A small network was shown many inputs. Here are its activations along a few directions, one row for each input.
Each table varies a few parts of the input and shows all the possible inputs, shuffled.
Descriptions start from the smaller parts, as in this example, which fits no table here: one of 3 separate values, together with either a single point or one of 9 places along a line or (one of 5 places around a ring, together with one of 6 places along a line).
Shared parts are said once, and a part with two or three values counts as separate values.
In the rows, 128 means zero.

Other details of the inputs vary at random and push rows far along two fixed directions, the same in every table; ignore that.

A family of inputs:
row 1: [ 89 115 130 176 129 115 151 136 165 102 119]
row 2: [104  68 156 182 141 108 140 122 160 114 160]
row 3: [174 156  50 117 103 102 119 110 148 151 175]
row 4: [136 143 142  94 123 152 106 136 107 146 116]
row 5: [156 131 172  71 131 118 107 119 124 126 131]
row 6: [134 136 138 103 121 139 113 111  86 144 110]
row 7: [131 139 139  92 123 158 104 124 105 133 120]
row 8: [162 135  24 176  74  90 134  98 184 117 185]
row 9: [145 140 141  95 135 153 124 109 100 137 121]
row 10: [ 91 121 130 179 135 100 153 150 155 111 125]
row 11: [ 94 119 132 179 128 108 152 149 167 115 115]
row 12: [137 129 135  96 121 149 114 125  88 138 119]
row 13: [142 133 136  93 135 142 126 114  94 147 116]
row 14: [140 136 141  98 121 160 112 120  95 129 124]
row 15: [ 58 106 218 147 176 144 154 182 109 105  81]
row 16: [103 104 123 176 141 114 151 162 153 100 126]
row 17: [184 147  44 121 107 106 116 106 145 146 168]
row 18: [141 148 143  91 136 144 119 125 112 154 113]
row 19: [140 143 138 108 135 138 103 121  90 142 109]
row 20: [ 96 112 128 165 143 118 164 140 172 105 125]
Each input here is: either one of 2 separate values or (one of 3 separate values, together with one of 6 places around a ring).
Q: A walk changes only the place on the ring of 6. It starts at row 19 and steps to row 6. List the rest of the walk in order.
A: row 8, row 1, row 11, row 10
Q: Which other rows does row 14 become when the choice among 3 separate values takes its other values? List them by row number.
A: row 8, row 9

A family of inputs:
row 21: [118 152 202  65 152 172 116 139  69 136  74]
row 22: [129 142  96 146 115 119 129 142 156 125 134]
row 23: [101 122 179 107 151 168 132 131  90 129  92]
row 24: [122 112 203  94 173 148 128 133  98 124 106]
row 25: [134 142 167  80 130 167 101 112  68 141  93]
row 26: [155 117  87 144  99  89 123 117 183 119 181]
row 27: [132 107 116 149 108 116 121 117 150 121 157]
row 28: [146 150  78 137 117 105 133 120 150 139 143]
row 29: [147 146  82 129 102 112 129 135 152 123 147]
row 30: [102  95 170 151 150 118 147 155 157  92 128]
row 31: [145 130  53 169 101  99 131 115 155 131 165]
row 32: [ 99 122 182 110 143 168 121 143  88 127  93]
row 33: [ 94 102 145 171 147 121 161 140 134 110 108]
row 34: [181 161  94  64  99 153  77  98  71 162 144]
row 35: [142 113 122 132 124 103 134 113 165 120 157]
row 36: [184 183  93  58 101 154  79 100  95 166 132]
row 37: [103 128 182 119 159 155 128 127  81 135  89]
row 38: [123 130  98 157 108 120 124 125 141 120 139]
row 39: [120  95 105 177 114  99 137 128 168 113 163]
row 40: [ 93  88 166 165 145 123 153 128 148 106 125]
row 41: [ 97 117 147 159 152 112 166 152 147 113 101]
row 42: [120 126 111 150 124 132 122 134 126 127 131]
row 43: [ 85 125 148 164 148 113 150 163 146 111 105]
row 44: [144 127  76 141 111 124 135 115 141 135 153]
row 45: [127 129  96 156 111 130 131 123 145 120 138]
row 46: [185 157  94  70 103 147  80  90  70 170 137]
row 47: [ 92  90 173 163 145 109 143 143 149 110 130]
row 48: [ 95  92 173 159 147 113 153 129 155 108 127]
row 49: [ 98  93 175 154 151 106 145 150 156 105 130]
row 50: [182 161  94  65 100 152  83  80  78 162 133]
row 51: [ 96 115 148 162 150 110 162 160 144 114 102]
row 52: [ 75 111 218 127 162 164 140 158  84 107  74]
row 53: [104  95 167 148 159 118 157 143 158  94 126]
row 54: [ 92 115 144 158 151 120 164 165 148 117 110]
row 55: [145 132  81 140  99 123 130 116 142 119 151]
row 56: [147 146  54 152 105 104 139 122 176 128 155]
row 57: [134 142 163  77 138 169 110 111  67 141 102]
row 58: [114 147 201  71 157 161 106 144  62 146  70]
row 59: [134 108 116 147 109 118 127 110 153 119 155]
row 60: [178 162  95  61  94 165  81  91  84 162 141]
row 61: [182 157  91  66 104 157  83  96  75 172 145]
row 62: [ 59  96 179 191 156 138 161 167 140  93  93]
row 63: [140 132  54 167  96 100 123 119 157 126 164]
row 64: [143 134  54 163  98 105 133 105 162 123 161]
row 65: [169 167 130  55 127 151  96 117  70 164 117]
row 66: [150 142  60 148  94  97 138 124 175 120 150]
row 67: [104  93 174 154 158 107 157 139 157 110 130]
row 68: [124 123 116 144 113 127 125 129 128 119 126]
row 69: [119 115 220  81 164 169 108 112  60 148  94]
row 70: [129 149 167  85 132 168  98 111  69 144  97]
row 71: [185 149 128  55  98 143  65  83  90 166 155]
row 72: [150 144  54 156 111 100 140 125 172 134 157]
row 73: [ 89 110 143 172 146 135 155 140 140 107 110]
row 74: [145 141  55 143 103 106 145 125 178 127 158]
row 75: [143 112 113 133 127 106 125 134 156 114 160]
row 76: [183 178  94  49  98 155  85 103  97 166 136]
row 77: [150 141  57 147 101  94 142 119 174 124 151]
row 78: [103  91 174 156 156 105 153 146 154 110 130]
row 79: [181 174  91  51 103 149  79 111  89 172 139]
row 80: [ 96  85 165 171 148 117 150 139 140 113 128]
row 81: [108 121 182 113 155 156 131 139  76 130  94]
row 82: [104  96 170 149 151 120 153 148 160  91 126]
row 83: [109 112 215 101 149 149 118 122 101 128 104]
row 84: [157 118  88 141 100  91 128 110 186 118 179]
row 85: [134 122  95 150 121 119 145 122 137 122 144]
row 86: [176 159  91  64  99 159  75 100  77 168 145]
row 87: [ 90 123 148 166 153 111 158 158 144 116 105]
row 88: [106  91 166 155 162 112 155 153 151 101 129]
row 89: [ 68 116 182 164 167 132 156 177 135 108  85]
row 90: [112 107 211 106 160 142 120 127  91 138 107]
row 91: [101 146 188 105 152 151 127 142  99 128  79]
row 92: [106 126 179 120 160 163 128 131  83 136  91]
row 93: [187 178  93  49 105 147  92  96  90 162 135]
row 94: [137 153 159  68 146 161 115 127  81 157  99]
row 95: [136 156 163  67 140 155 104 137  73 147  99]
row 96: [143 149  60 154  96  96 128 130 173 124 155]
row 97: [155 112  81 154 106  89 133 101 174 132 182]
row 98: [150 142  54 158 108  98 136 132 169 135 158]
row 99: [114 114 111 162 121 115 136 137 137 116 128]
row 100: [127 145  96 142 122 110 140 126 155 125 131]
row 101: [143 140  59 146  95 106 134 137 177 125 159]
row 102: [ 97 119 147 156 153 116 170 156 146 109 108]
row 103: [ 91 119 151 159 139 116 154 162 150 104 100]
row 104: [148 128  51 170 103 108 131 119 157 132 165]
Q: What is each input in this table made of?
A: one of 6 places around a ring, together with either one of 4 places along a line or (one of 2 separate values, together with one of 5 places around a ring)
Q: Changing only the place on the ring of 6 turns row 93 into row 102. The same change can be made to row 50. Which row results?
A: row 33
Q: Changing only the place on the ring of 6 turns row 97 into row 90. The same change can be made to row 67. Which row results?
A: row 78
Q: Which other rows does row 82 become when the place on the line of 4 takes its other values? List them by row number.
A: row 59, row 83, row 84
Q: Which other rows does row 22 become when the place on the ring of 5 takes its other values? List them by row number.
A: row 29, row 96, row 101, row 103
Q: Which other rows does row 86 become when the place on the ring of 5 takes its other values? List them by row number.
A: row 34, row 42, row 63, row 99
Q: A walk changes only the place on the ring of 6. It starts at row 56 and steps to row 72. List the rest of the walk in order.
A: row 98, row 89, row 22, row 36
Q: A walk changes only the place on the line of 4. It starts at row 40 and steps to row 48. List the rest of the walk in order.
A: row 35, row 53
Q: Which other rows does row 25 become when the choice among 2 separate values takes its other values? List them by row number.
A: row 66

A family of inputs:
row 105: [146 149 147  62 142 187 116 107  70 135  99]
row 106: [ 57  78 219 173 162 145 165 134 108 100  71]
row 107: [133 152 158  91 111 175  68 126  56 138 100]
row 108: [ 81 122  95 182 102 119 153 163 177  85 122]
row 109: [149 134 158  81 145 153 108 103  43 156 112]
row 110: [149 153 151  74 161 158 104 128  67 176 103]
row 111: [185 139  30 129 109 118 115  97 119 154 175]
row 112: [111 107 106 185 143  69 196 154 194  91 143]
row 113: [181 163  50 127  87  91  78 130 137 151 169]
row 114: [178 169  61 107  88 108 109  76 171 144 168]
row 115: [132 161 151  71 137 145  81 147  63 167  98]
row 116: [ 61  84 210 168 171 149 178 147  96  88  79]
row 117: [204 112  97  86  96  86  89  96 175 140 220]
row 118: [ 48 105 227 163 169 154 163 132 135  93  72]
row 119: [132 151 149  87 131 171  97 127  52 175 103]
row 120: [ 42 108 207 154 154 167 138 175  87 103  62]
row 121: [110  95 102 202 147  67 188 150 176 103 148]
row 122: [ 90  95  83 220 128 121 179 145 179  98 138]
row 123: [ 96  91 108 202 111  97 180 122 199  82 132]
row 124: [161 153  31 131  76 112  87 121 122 156 166]
row 125: [141 173 157  57 138 158 108 142  83 168  97]
row 126: [164 154  32 131  68 139 109 104 128 153 167]
row 127: [ 70 102 220 132 170 160 174 145  99  85  69]
row 128: [108 101 115 190 133  65 182 142 206 102 135]
row 129: [184 168  37 101  95 127 123 108 162 144 159]
row 130: [104 124 124 180 142  80 164 131 199 114 139]
row 131: [176 163  38 120  93 105 110 123 137 173 169]
row 132: [106 111  91 185 144 100 197 155 204  81 135]
row 133: [ 96 126 105 196 110  89 155 177 207  73 128]
row 134: [192 102  90  96  74 118  86  77 168 120 217]
row 135: [ 80 115 214 123 206 143 175 173 112 110  69]
row 136: [151 165 154  56 157 161 111 132  85 165  98]
row 137: [164 111 210  37 133 152  81 104 108 132 148]
row 138: [165  98 209  56 149 133  72 108  85 158 159]
row 139: [130 164 150  67 115 190 106 123  75 149  94]
row 140: [158  88 204  69 138 150  67  96  73 152 160]
row 141: [ 84  96 107 226 121 102 166 112 188  98 146]
row 142: [178 145  30 133 101 124 109 101 126 165 171]
row 143: [172 145  54 140  94 106  95  69 135 165 179]
row 144: [107  41 140 201 116  97 145 124 198  79 194]
row 145: [134 174 155  54 133 148  89 150  80 156  93]
row 146: [ 76  94 233 143 187 121 155 149 101 128  69]
row 147: [ 46 124 207 141 161 143 159 195 133  89  58]
row 148: [172 165  46 120  60 126  84 114 146 120 160]
row 149: [147 173 168  63 132 143  77 149  82 146  97]
row 150: [ 97 109 107 210 117  96 130 165 156 102 135]
row 151: [146 127 167  86 135 149  94  91  55 167 104]
row 152: [155 157 165  48 139 156 122 110  78 135 101]
row 153: [180 139  29 127  95 136 118  88 123 139 172]
row 154: [ 92 107  86 203 126 122 186 148 198  87 132]
row 155: [192 148  35 116 120 102 120 108 132 159 174]
row 156: [ 67 100 229 142 170 131 176 150 139  94  63]
row 157: [143 154 175  79 155 140  90  96  75 176 111]
row 158: [ 90 126  94 190 117 104 187 170 208  95 129]
Q: Changing only one part turns row 118 into row 114. The same change can be made to row 105. Which row results?
A: row 132
Q: What is each input in this table made of?
A: one of 6 places around a ring, together with either a single point or one of 8 places along a line
Q: Which other rows agree with row 136 in the place on the ring of 6? List them by row number.
A: row 112, row 117, row 125, row 128, row 130, row 135, row 145, row 149
